Each row below holds a small network's activations on one input, seen along a few directions.
In each table, some parts of the input vary, and every possible input appears once, in random order.
A made-up example of a description, with smaller parts first: line(4) and (point or ring(9) or (values(3) and ring(5))).
Shared parts are said once, and a part with two or three values counts as separate values.

Other details of the inputs shift rows strongly along three fixed directions, in all tables alike. That doesn't count.

Rows:
r1: [ 11 -23 -30   2 -21  11   7  26  18   2  -2 -30]
r2: [  2   9  17   1 -18 -10 -13  -8  -2  -3   6  20]
r3: [ 17 -34 -34   9 -43  15   2  22  16   3  15 -28]
r4: [ 14  -3  15  -7 -14 -10  -8  -4 -14   1  -2  18]
r5: [ 12   7 -22  -3   4   7   1 -18   1  12  18   1]
r6: [  1   4  26   2  -2 -10  -6   1  -9   4   2  20]
r7: [ 15  -3  20  -3 -10 -11   1 -10  -4  -4  -3  18]
r8: [ 12   2 -26   5   2  15  -5  -4 -10   6  22   4]
r9: [  4 -40   8 -12 -44  -7  -5  20  15   7  -7  -8]
r10: [ 17   5 -30   0   1   9   0  -8 -12   8  16  -1]
r11: [ -5  -1  20   4   2 -13 -31 -20  -1  -6 -10   7]
r12: [ -9  29 -17   2  29  -1  10  -4  -4   2  -2  -8]
r13: [-20 -32  22 -13 -11 -17  17  12  10  -9 -24 -12]
r14: [  2 -25 -17   2 -23  15  10  14  17   6  13 -38]
r15: [-45  15  38  -1  57 -16 -13 -17 -13 -18 -39   3]
r16: [ 28   5 -20   4  -4  12   0 -10  -1  12  24  -5]
r17: [-18 -31  20 -12 -21  -5   0  27  15  -4 -21  -9]
r18: [  9  14 -11   3   3  14  -2 -16  -1   6  15  -4]
r19: [  2   6  19   0  -9  -8 -12   1   2   1   1  23]
r20: [ 27  10 -27   9   0  10   1  -2  -8   2   9  -1]
r21: [-29  37  -4   4  51   6  11  -1  -8  -5  -9  -9]
r22: [ 30   3 -29   8 -20  16 -10  -9  -8   8  30   2]
r23: [ 22  16 -22   7  -5   5  -5  -4   1  18  21   0]
r24: [ 0 27 -7 15 31  7 11  4 -8 -1 -3 -4]
r25: [ -3  13  21 -11   8 -10  -4  -4 -11  -8 -21  15]
r26: [-19 -24  23  -1 -16 -11   8  31  18  -5 -21 -10]
r27: [-38   0  -3 -13  34   4  29  18  13  -7 -31 -46]
r28: [-14 -38  20 -16 -23 -15  10  11  10   0 -10 -11]
r29: [ -1  -9  18  -1  -5  -6  -2 -12  -4  -6   5  25]
r30: [ 11   2  20  -1 -14 -17  -5  -3  -9   5   4  18]
r31: [-24 -23  28  -6 -15 -11   4  27  15   5 -18 -11]
r32: [-31 -10  -3  -3  26  12  24  16   6  -2 -10 -39]
r33: [-18 -32  11  -9 -27 -21  10  23  17  -5 -16  -9]
r34: [ 25  -2 -38  -1 -15  10 -10 -10  -2  15  26   7]
r35: [  4   8  17   5 -15 -11  -7  -6  -4  -8   1  20]
r36: [ -2   7  20   1 -15 -11  -9  -8  -5   3   3  16]
r37: [ 4  1 21 -2  1 -2 -4 -6  3 -7 -3 21]
r38: [  8   6  21   3  -6 -19   1  -2  -9  -3  -7  17]
r39: [-31  -2   2  -5  28  14  23  26  18  -4 -26 -45]
r40: [  9 -14   7   0 -20  -6 -10  -5 -10  -5   8  30]
r41: [-15   3  22  -3   2 -11  -6  -6  -6   2   2  23]
r42: [ -5  21 -12  -2  33   4  16 -11  -4  -6  -6  -6]
r43: [ 21   7 -22  12   4  16  -1   2  -6   3  11   3]
r44: [ 17  13 -17   0   2  11  -1  -8   7   7  12  -4]
r45: [-12  23 -14   0  33  13   2  -4 -10  -5  -2  -2]
r46: [ 12  27 -17  10  17   4   7   2  -1   1   2  -6]
r47: [ -5  12  21  -7  -4  -7  -9 -10 -12 -11 -11  19]
r48: [-22  -6   2  -1  26  14  24  22   9   1 -17 -42]
r49: [ 14   9 -29   4   8   5   6  -8 -12   0   6   2]
r50: [ -2 -37   8  -4 -44  -5  -2  19  13  -9  -9  -6]
r51: [  0  -8  14  -3  -8  -4  -6 -11   2  -9   6  28]
r52: [ 16  20 -22   7   2   5  -3   1   5  10  14  -5]
r53: [ 17  -3 -23  14   8  11 -32 -12  10   9  16  -6]
r54: [  1  19 -19   3  19   0   8  -6 -11   7  11  -7]
r55: [ 11   9 -27   3  -3   2   0  -6   1  16  21   0]
r56: [ -6  -8  19  -8  -6  -3  -8 -15   0   2   8  24]
r57: [ 29   1 -23   5 -13  20 -11 -11  10  18  33   8]
r58: [-16  26  -6  12  40   4  16   2 -12  -5  -6  -7]
r59: [  9  -5  18  -3  -9  -4 -10  -1 -12   1   1  23]
r60: [-13 -28  20   1 -32 -15   8  22  10  -6 -12 -14]
r61: [ 11  -7  15  -5 -17  -2 -17  -3  -5   7   4  27]
r62: [ -4   6  28  -1   1  -8   5 -13 -10 -13 -10  12]
r63: [ -7   1  14  -2   4  -6  -5  -7 -11 -14  -9  28]
r64: [ 17   9 -12  10  12  15   4  -5   0   3  11   1]
r65: [ -5 -28 -33  -8 -19   8   8  23  18   4  -1 -31]
r66: [  3 -11   6  -2  -3 -19 -33 -25   1   0  -1  18]
r67: [ 19  15 -18   4  12  10   6  -7   4   0   8  -5]
r68: [ 14 -42 -32   7 -29   5 -23  13  32  13  10 -40]
r69: [-44   1  -3   4  35   4  29  31  10 -11 -29 -43]
r70: [ 30   2 -25   2 -13  14  -5 -12   8  18  28  -2]
r71: [  0   6  23   2 -12 -12  -5  -6 -12  -1   4  13]
r72: [  3   4  22  -3  -9  -6  -4 -14  -2 -12  -3  18]
r73: [ -3  22 -21   0  32   5  12  -5 -12  -8 -11  -5]
r74: [-10  20 -11   9  28   8   7  -2 -12   4  11  -6]
r75: [ -4  -7  13  -7  -9  -4 -13  -8  -9   1   4  27]
r76: [ -1   4  19  -5 -10  -5 -10 -10 -13  -2  -5  17]
r77: [-24   9  30 -11  20  -7  -1 -13  -4 -12 -13  18]
r78: [ -6   5  18  -2   4 -24   6  -6 -12  -6 -11  19]
r79: [ -5  30  -6   2  25  13   6 -14  -3  -5   0 -11]
r80: [-15  -9 -15   3  15  16  18  31  12  -6 -20 -37]
Description of these inputs: values(5) and (point or (values(3) and ring(5))).
Changing only the values(5) part turns r67 into r37. The same change can be made to r9. Which row results? -> r61
Changing only the values(5) part turns r1 into r73. The same change can be made to r4. Which row results? -> r10
Which other rows does r57 become when the values(3) part takes its other values? List them by row number. -> r31, r61
Which other rows does r40 become when the ring(5) part takes its other values? List them by row number. -> r8, r45, r63, r75
Which other rows does r27 become when the values(3) part takes its other values? List them by row number. -> r12, r65

Rows:
r81: [ 19  -3   4  -1 -31  -7  -2  -3  -3  -5  14  20]
r82: [ -5  -1  13  -5   3 -10  -8 -14  -9  -1  -3  14]
r83: [ -3  20  -3   3  26   1  -6 -13  -8  -6  -4  -1]
r84: [ -5   6 -11   0   6   9  19  14  -4   1  -5 -12]
r85: [-16 -16  12  -4  -8  -9  -2   8   7   4  -7 -10]
r86: [ 23  -4   2   1 -35  -6  -4  -3  -2   1  18  23]
r87: [ -6   5  20  -1   8 -12  -8  -6  -2  -3  -6  16]
r88: [-16  12  24  -2  24  -8  -3 -10 -12 -15 -21   8]
r89: [ -2  10  -7   8  18   1  12   8   1  -2 -18 -18]
r90: [-15 -17  11  -8  -2 -12  -2   5   4  -1 -14 -11]
r91: [  4   2  10   0  -8  -3 -16  -6  -3   0   5  23]
r92: [ -1   2  -7   2   7   8  -2   4  10   5   2 -18]
r93: [-12 -21  10  -4 -15  -7  -1   7   7   4  -1  -5]
r94: [  3  16 -11   2  17   9  -6 -14 -11  -3   3  11]
r95: [  1  -1  -8   4   4  13  -1   6   8   4   6 -15]
r96: [  6 -10 -18   5   2   7  -4   5   8   1   7 -11]
r97: [  2   4 -12   2  -3   6  17   8  -1   0   3 -12]
r98: [ -6 -14  11  -3 -19  -4  15  12   2  -2  -5  -2]
r99: [  0  -2  18  -5   1  -2  -7 -12  -5  -5  -4  16]
r100: [-13 -17  11  -5  -3 -10  -5   7   3  -2 -14 -12]
r101: [ -5  -2 -13   1  12   9  -2   6   2  -2  -6 -13]
r102: [ -9  18  24   3  15 -12   4  -7 -12 -12 -28   5]
r103: [ -4   1 -14   2   3   7  -4   8   8   5   2 -13]
r104: [ 20  -2   2  -3 -29  -5  -5   1  -5   2  13  26]
r105: [  4  -3  12   2 -10  -5 -15  -5  -5   1   8  17]
r106: [-12 -17  13   0 -13  -4  -3  11  10  -5  -6  -6]
r107: [  5  14 -11   2  20   0  -5 -16  -3   2   5   6]
r108: [ 10  -3   9  -1 -13  -6   7   1  -6   2   6  21]
r109: [ -3 -16  11  -6 -19  -9  12  16  -2   1  -7  -5]
r110: [-5  0 13 -5 -5 -6 -8 -8 -2  0  1 21]
r111: [  2   2 -14   1   3   5  19  13   1   2   1 -12]
r112: [ -2   8  -8   8  12   2   8   8  -4   1 -15 -22]
r113: [  5  -4   9  -2  -2 -12 -13  -8   0  -2  -1  15]
r114: [ 12  14  -7   2  16  10 -10 -14  -6   0   7   5]
r115: [ -5   5  -7   3   9   6  21  11  -8   3  -4 -16]
r116: [  2  -2  13   2  -8  -3 -11  -9  -7   2   9  21]
r117: [  8  12 -12   6  19   7  -4 -14  -7  -1   9  11]
r118: [ -1  -6 -15   8  -6  13   0   3   9   2  13 -11]
r119: [-24  17  27  -7  31 -14   2 -14 -11 -14 -27   4]
r120: [  8   3 -14   3  -5   4  12  11  -4   1   5 -14]
r121: [  5   4 -13   2   3   3  18  14   2  -3   1 -13]
r122: [-18 -10  20  -9   0  -7   3   6  10   0 -15 -11]
r123: [ 23 -28  -2  -5 -50  -2   1  14  13   3  15   2]
r124: [-22 -16  16  -5  -7  -6   5   7  10  -4 -10  -8]
r125: [  0  -7 -15   5   6   8  -4   5   1   2   2 -17]
r126: [ -3   3  14  -1   3 -12  -7 -10   0   1   0  17]
r127: [ 19  19 -12   5   4   2   7  -1  -8   2  13  12]
r128: [ 27  -6   6  -4 -34  -4  -4  -1  -1   5  16  22]
r129: [  4  -6  12  -8  -6  -5  -9 -16   0   0   2  16]
r130: [-10   8  17  -6   4 -10  -8  -8  -3  -1  -8  16]
r131: [ -6  -5 -15   1   5   7   3  -3   7  -1   2 -16]
r132: [  1  -3 -18   0   4   6  -7   3   6   2   0 -12]
r133: [-25 -12  19  -5  11  -6   5   7  -4  -8 -23 -10]
r134: [ 14  12  -8   5   4  13  -8 -15  -2   6  19  12]
r135: [-16 -16   9 -11  -3  -9  -3   6   7  -3 -17  -7]
r136: [ -3  -5 -15   4   2   6   4   3  11   6   9  -9]
r137: [  8  19  -6   2  13   9  -4 -18  -3   7  15  10]
r138: [ 24  15 -19   3 -10   6   1  -3  -8   1  18  14]
r139: [-19  11  23  -3  23  -6   2 -12 -13 -14 -19   9]
r140: [-14 -15  11  -4 -10  -1  -1  10   7  -2  -7   0]
r141: [  4   6  -6   4   9   6   8   6   3   1 -14 -21]
r142: [  5  18  -4   0  24   5  -7 -14  -5   1  -1  -1]
r143: [  8   3 -17   7  -2   6   2   7   3   3  -7 -13]
r144: [  0   4 -15  -2   0   7  16  14  -2   2  -1 -11]
r145: [  5  -6 -16  -3   1   8  -3  -2  11   7   5 -17]
r146: [ -2  -1 -14   4  -1   5   0   1  11   4   9 -15]
r147: [ -1  -8 -22  -2  -1   9  -2   1   7   4   5 -10]
r148: [  0  -4 -13   8   3   8  -1   9  10   3   8 -10]
r149: [ 19  -3   7  -1 -26 -10  -3   1  -9   4  12  20]
r150: [  8  13  -9   9  11   8  -5 -11  -4   3  15  15]
r151: [-19 -18  12  -7   3  -9   5   5   7  -5 -16  -6]
r152: [  6 -21   7  -8 -30  -3   9  14   7   4   1  -1]
r153: [  6  18  -7   7  13   2 -11 -11  -7   6  10   4]
r154: [  6   1 -10   0  -2  12  17   8   0   6   5 -12]
r155: [  4  23  -6   8  16   3  -8 -14  -5   0   9   5]
What is each input in this table made of? -> values(5) and (point or line(4) or (values(2) and ring(5)))
Changing only the values(5) part turns r121 into r120. The same change can be made to r150. Which row results? -> r116
Changing only the values(5) part turns r130 into r85. The same change can be made to r84. Which row results? -> r115
Which other rows does r105 become when the values(5) part takes its other values? List them by row number. -> r91, r95, r106, r148
Which other rows does r144 become when the line(4) part takes its other values? List them by row number. -> r84, r104, r138
Which other rows does r136 become when the values(2) part takes its other values? List them by row number. -> r151
Which other rows does r131 become when the values(2) part takes its other values? List them by row number. -> r124

Rows:
r156: [  6  -4 -25   8  -3  10  -4   8  15   9   9 -26]
r157: [-15 -16  -3   0   1  -3  29  32  10  -5 -29 -45]
r158: [  3  32   2   5  33   6 -10 -21 -13   1   1   7]
r159: [-8 14 -1  1 20 -4 -2 -8 -5 -5 -6  6]
r160: [ 11   9  -5  -2  -7  -2   4  -5 -13   8  18  17]
r161: [  9  -7 -33   5  -4  11  -3   4  15   8  13 -26]
r162: [  5 -22  16  -7 -22  -7 -19  -9   5   2   6  17]
r163: [  5  -8 -16   3 -16  12  15  15   7   4  15 -14]
r164: [  5 -23 -30   5 -13  17  -6   8  16  10  19 -18]
r165: [ 15  -6  11  -3 -25 -10  -7  -5  -8  -5  -4  22]
r166: [  6  21 -15   1  27   8  -6 -21  -7   2   7   1]
r167: [  1 -23  12  -7 -23 -11 -17  -9   4  -3   5  24]
r168: [-28 -19  39  -7  -8 -21  -3  12   6 -10 -26   3]
r169: [-34   5  33 -10  23  -4  31  15   0 -12 -32 -13]
r170: [-11  15   5   5  24   3  -5  -6  -7  -3  -5   3]
r171: [ 18  36  -7   7  25   5   3  -8 -21  -5  -3  10]
r172: [ 10  -6  17  -6 -32 -10  -1  -2  -4   4  12  33]
What is each input in this table made of? -> values(3) or line(4) or (values(2) and ring(5))
Which other rows does r158 become when the values(2) part takes its other values? List them by row number. -> r170
